Each row below is a small network's average activation on inputs in which a field has the value named, seen along a few directions.
Related values have similar rows: they may be neighbours, one step apart, or belong to one group.
(in the rows, 500 means zero)
Random noise pushes rows far along 15 fixed directions. That doesn't count. These rows show it; they differ only by the noise:
[714 580 613 529 376 553 567 358 323 504 677 595 685 638 632 365 751 472
 436 351 518 576 528 419 414]
[376 477 530 277 394 419 508 489 419 556 462 463 590 453 643 505 557 608
 412 538 566 427 543 522 572]
[332 504 544 454 403 543 413 587 421 488 469 469 546 399 659 435 486 533
 591 371 463 491 545 643 429]
[412 583 436 692 492 530 479 430 457 608 384 574 518 367 626 453 545 587
 402 499 651 423 640 470 435]
[493 537 303 482 584 440 338 619 467 478 554 536 666 482 621 524 420 662
 297 563 444 477 440 510 456]
[540 519 323 369 429 587 541 527 512 394 513 445 510 388 642 559 645 425
 479 547 581 578 550 625 458]
[512 486 507 647 502 509 660 450 563 659 445 510 479 473 424 418 571 355
 442 556 638 466 518 494 406]
[580 476 544 419 408 382 476 515 412 448 537 409 443 508 620 453 530 484
 477 547 314 677 387 650 418]
[456 502 443 508 341 446 516 448 373 544 515 475 444 472 593 527 541 586
 464 379 613 550 432 615 507]
[318 574 552 617 526 512 660 529 371 579 421 544 324 538 444 613 512 535
 559 295 701 415 469 459 495]
[726 449 479 621 376 548 441 527 660 440 543 416 566 469 494 475 450 420
 559 515 532 554 505 613 488]
[574 513 616 477 471 516 529 443 514 363 493 419 488 410 459 533 469 605
 521 572 384 585 477 538 524]
[572 478 441 523 485 511 562 394 601 489 411 498 450 380 525 486 528 452
 410 694 509 533 581 467 501]
[479 484 395 495 552 591 489 425 453 470 519 522 396 501 469 492 500 429
 511 411 501 555 528 476 495]
[534 564 615 675 615 438 379 520 340 621 529 416 404 586 507 426 589 560
 527 534 456 532 546 502 448]
[285 527 485 507 446 533 633 419 446 547 339 641 357 342 650 505 581 520
 474 587 527 454 622 393 500]
[586 477 369 448 450 412 489 441 454 612 638 593 690 588 514 529 523 629
 332 575 559 456 399 398 574]


Values of D:
d8: [576 614 377 386 679 416 416 402 416 442 446 462 545 508 523 551 535 470
 471 529 464 597 499 525 377]
d10: [301 407 366 398 699 464 466 662 569 519 409 520 339 578 497 462 408 323
 439 475 462 442 512 449 504]
d6: [315 549 386 151 610 513 705 471 389 467 533 602 551 572 500 640 574 349
 523 312 467 566 355 510 398]
d7: [707 498 616 623 438 515 581 366 598 377 442 626 434 615 480 404 430 322
 471 381 415 583 495 360 446]
d3: [417 391 538 448 375 271 264 583 384 650 469 232 277 519 629 475 528 650
 466 619 577 500 565 690 686]
d1: [315 498 251 413 445 535 530 462 421 497 498 661 392 361 524 519 514 419
 637 476 386 607 383 601 379]
d12: [431 471 450 758 619 588 428 419 453 687 636 633 505 611 291 323 464 473
 489 384 451 480 454 407 461]
d4: [450 537 480 458 485 476 396 539 449 516 453 591 530 523 617 512 444 470
 667 463 370 476 507 483 410]
d9: [539 567 487 459 556 603 449 538 545 421 679 524 698 535 399 581 536 678
 571 536 434 480 436 460 566]
d2: [610 416 576 419 373 429 520 515 576 445 545 349 538 440 474 477 494 541
 411 588 486 557 434 679 560]
d5: [412 538 569 565 556 631 358 476 394 338 499 559 362 486 672 365 538 479
 466 374 331 556 694 438 502]
d11: [517 567 497 413 358 342 647 499 395 474 565 558 493 511 528 676 592 665
 539 505 500 605 228 581 536]
The values of D form a 3 by 4 grid.
Name the neighbours of d3, in listed order.
Answer: d12, d4, d2
Name the neighbours of d11, in listed order.
Answer: d8, d10

Values of N:
n10: [571 513 541 280 610 474 304 753 551 485 645 274 861 538 455 522 585 600
 504 711 514 389 529 581 537]
n4: [549 586 494 255 400 596 587 287 522 425 426 561 567 381 658 513 758 372
 618 551 517 566 665 501 433]
n6: [427 485 498 306 351 428 515 499 508 592 471 424 703 527 566 625 474 639
 416 403 807 297 537 533 681]
n2: [387 378 528 202 371 578 535 495 563 395 439 548 621 413 589 395 435 410
 536 463 413 424 569 437 525]
n5: [633 400 567 501 513 464 350 511 593 526 531 559 550 708 411 471 264 334
 710 294 505 433 500 438 594]
n7: [345 435 571 503 483 644 330 431 472 536 430 339 480 191 468 325 511 618
 503 579 444 521 715 660 490]
n9: [424 546 605 522 465 390 371 529 459 527 442 487 540 450 519 587 381 737
 633 552 402 453 439 513 593]
n8: [398 407 482 388 560 450 565 617 577 603 449 312 450 575 341 539 415 369
 431 475 709 373 525 597 566]
n1: [440 519 552 836 662 680 402 499 627 501 527 498 478 425 324 428 410 701
 518 605 429 443 575 390 549]
n3: [566 533 615 535 400 656 547 379 503 400 610 518 607 363 502 538 630 637
 662 552 462 552 597 493 601]
Each value of N is a pair of two hidden parts, and every pair occurs once (5 first parts, 2 second parts).
Changing only the second part turns n2 into n7. n10 has the same second part as n2; what does that change turn n10 into?
Answer: n8
Changing only the second part turns n9 into n6. n5 has the same second part as n9; what does that change turn n5 into?
Answer: n3
